Each row below holds a small network's activations on one input, seen along a few directions.
In each table, some parts of the input vary, and every possible input appears once, in random order.
A made-up example of a description, with smaller parts first: ring(8) and (point or (values(2) and line(4)) or line(11)).
Shared parts are said once, and a part with two or three values counts as separate values.
(in the rows, 128 means zero)

Other details of the inputs shift rows strongly along two fixed directions, in all tables alike. That doesn't count.

A family of inputs:
R1: [100 163 116 182 124 139 129 164 134 162 128 124]
R2: [103  76 122 112 102 152 120  96  94 135  81 114]
R3: [119 122 116 114 117 101 136  85 127 118  98 113]
R4: [ 97 127 119 165 136 180 115 172 101 186 103 122]
R5: [121 120 111 113 129 106 138  72 140 119 118 105]
R6: [147  87 158  68  98 120 115 131 127  37 151 169]
R7: [ 94 122 107 120 130 107 128  86 145 103  97 119]
R8: [132 174 119 163 150 130 135 146 128 179 132 113]
R9: [162  82 152  65 107 117 119 130 126  42 149 166]
R10: [111  72 120 109 101 148 127  96  94 140  89 109]
R11: [108 116 119 128 111 105 126  86 124 110  97 117]
R12: [135 161 116 177 133 137 136 150 127 177 139 114]
R13: [171 142 155  99 167 141 124 177 144 108 195 166]
R14: [101 110 111 134 105 114 132  93 132 103  94 121]
R15: [ 96 114 115 131 115 108 127  91 130 102  96 118]
R16: [135 170 122 163 153 128 131 145 143 180 135 108]
R17: [121  70 126 109 106 155 142  81  97 148 109 104]
R18: [126 110 123 124 115 109 147  71 127 124 126 106]
R19: [162 137 157 110 146 135 109 197 125 100 174 170]
R20: [160 138 155 117 137 144 107 200 127  95 163 179]
R21: [131 116 125 114 126 106 147  69 144 127 120 103]
R22: [124 108 123 127  94 115 155  74 131 125 134 106]
R23: [135 172 123 162 152 132 145 140 131 184 141 115]
R24: [120 174 122 166 151 127 120 154 143 173 115 121]
R25: [154 149 151 102 163 138 103 192 141  95 166 177]
R26: [127 170 120 163 150 123 126 153 142 179 124 115]
R27: [120 172 110 162 154 126 127 150 141 176 131 120]
R28: [123 112 120 125 113 107 137  77 124 118 117 104]
R29: [146 148 154 106 158 140 107 202 133  88 155 178]
R30: [160  45 162  46 112 162 114 131  94  66 145 154]
R31: [131 107 118 127 105 115 151  73 129 124 124 109]
R32: [112 126 118 117 118 104 129  85 127 112  89 119]
R33: [127 162 121 176 122 138 139 151 129 178 149 111]
R34: [160 134 157 113 125 142 116 200 128 101 183 170]
R35: [107 172 118 170 155 130 121 159 148 165 114 121]
Description of these inputs: line(5) and (point or line(6)).

A family of inputs:
R36: [156 125 156 129 146 177 137 202 124 151 204 150]
R37: [130  76 152  73  99 127 116 102 126  78 110 126]
R38: [142 149 144 130 162 169 104 225 116 151 167 171]
R39: [129 108 137  80 102  93 131  91 131  61 129 140]
R40: [143  94 141  79 119 110 133  78 145  67 138 128]
R41: [151 147 152 121 159 168 113 207 113 143 160 165]
R42: [ 93 123  98 123 120  94 137  62 139 126  93 105]
R43: [138  68 144  77 108 138 128  88 120  80 129 128]
R44: [143 150 157 153 145 164 107 228 121 140 163 176]
R45: [ 78 193  90 232 129 110 144 114 145 218  88  89]
R46: [131  72 141  91  96 133 131  88 112  70 133 143]
R47: [ 82 191  73 225 139 118 143 116 143 215  89  78]
R48: [129 102 116 131  86 110 136  63 106 146  89  97]
R49: [139  98 141  76 141 104 133  80 137  66 118 138]
R50: [146 161 150 144 143 173 110 227 114 137 166 167]
R51: [156 167 150 147 152 144 123 194 138 122 190 169]
R52: [166 150 158 133 137 156 125 213 107 140 163 161]
R53: [175 138 148 130 145 154 112 213 110 146 168 152]
R54: [142  73 134  64 108 126 124  92 115  90 118 137]
R55: [115 189  91 213 119  99 146  91 131 228  94  74]
R56: [ 96 117 107 146 109  88 135  69 145 113  90 101]
R57: [135 105 136  71 125 102 132  83 136  67 123 140]
R58: [171 176 155 136 148 128 129 204 131 127 172 162]
R59: [161 152 153 131 158 150 142 193 149 138 214 151]
R60: [125  71 127  86 105 130 121 104 117  64 112 139]
R61: [ 95 126 103 132 111  90 134  64 131 117  98  94]
R62: [138  84 140  86 109 128 129 111 109  84 120 136]
R63: [144 140 154 126 167 166 105 210 113 140 160 160]
R64: [ 74 155  87 206 118 137 137 114 130 232  73  81]
R65: [144 144 153 153 151 163 102 232 122 138 164 166]
R66: [ 98 132  95 136 120 105 140  77 146 128  91 105]
R67: [121  77 136  78 104 122 116 101 106  70 121 132]
R68: [146  99 141  71 137 102 123  76 135  73 126 130]
R69: [138  92 131  92 111 105 131  83 140  57 143 134]
R70: [ 89 189  80 216 135 125 150 103 148 232 108  77]
R71: [ 99 142 105 144 106 102 142  75 137 121  96 103]
R72: [ 76 167  90 206 108 132 145 111 108 229  83  78]
R73: [135  75 135  97 105 136 125 104 115  80 138 135]
R74: [ 86 157  93 203 148 143 146 100 114 234  71  76]
R75: [ 97 120 105 130 108  93 136  67 153 124  87 105]
R76: [143 142 140 128 152 172 109 216 123 135 157 167]
R77: [155 170 161 129 156 138 108 207 152 129 167 151]
R78: [111 125 106 131 111  91 149  62 134 122  93  96]
R79: [168 167 144 120 165 137 115 197 141 142 175 163]
R80: [128  98 138  76 133 100 124  87 136  64 122 135]
R81: [157 176 146 136 175 150 113 217 149 133 169 160]
R82: [111 189  82 217 134 103 148 111 134 234  98  66]
R83: [100  97 106 123 110 130 136  72 122 133  75  94]
R84: [142  72 144  68 126 129 118  85 110  86 116 130]
R85: [133  69 134  76 100 136 128  90 121  80 131 137]
Q: What do these inputs look like to the network?
A: values(2) and (point or (line(4) and (point or line(5))))
Q: The inputs of R80 and R63 match in every part but the values(2) part. If R39 is changed in the same way as R80 into R63, which row does it become?
A: R72
Q: The inputs of R62 and R78 match in every part but the values(2) part. If R74 is changed in the same way as R62 into R78, which row does it become?
A: R49
Q: Change only the values(2) part in R36. List by row number the other rows that result.
A: R59
Q: Change only the values(2) part in R79. List by row number the other rows that result.
A: R54

A family of inputs:
R86: [143 128 131 128 121 124 134 131 134 125 148 131]
R87: [135 134 131 131 134 127 135 120 136 136 139 121]
R88: [136 141 136 134 134 134 116 180 133 118 145 153]
R89: [152 123 145 115 118 124 133 140 127 103 156 144]
R90: [113 121 121 111 126 112 125 102 133 111 101 124]
R91: [ 97 155 106 196 135 168 125 163 106 223  99 103]
R92: [141 136 141 111 151 131 109 161 132 107 135 152]
R93: [132 119 125 108 126 112 139  90 134 122 122 116]
R94: [139 131 148 119 126 133 112 170 127  92 151 162]
R95: [120 152 130 147 145 136 118 159 135 140 130 134]
R96: [128 113 119 112 124 106 138  68 129 120 110 104]
R97: [102 122 111 133 117 115 132  97 131 120 101 119]
R98: [131 121 125 121 123 121 138 107 129 118 139 121]
R99: [123  96 123 127 113 148 138 105 106 157 117 107]
Q: The inputs of R89 and R94 match in every part but one. If R96 is changed in the same way as R89 into R94, which row does it become?
A: R92
Q: What do these inputs look like to the network?
A: values(2) and (point or line(6))
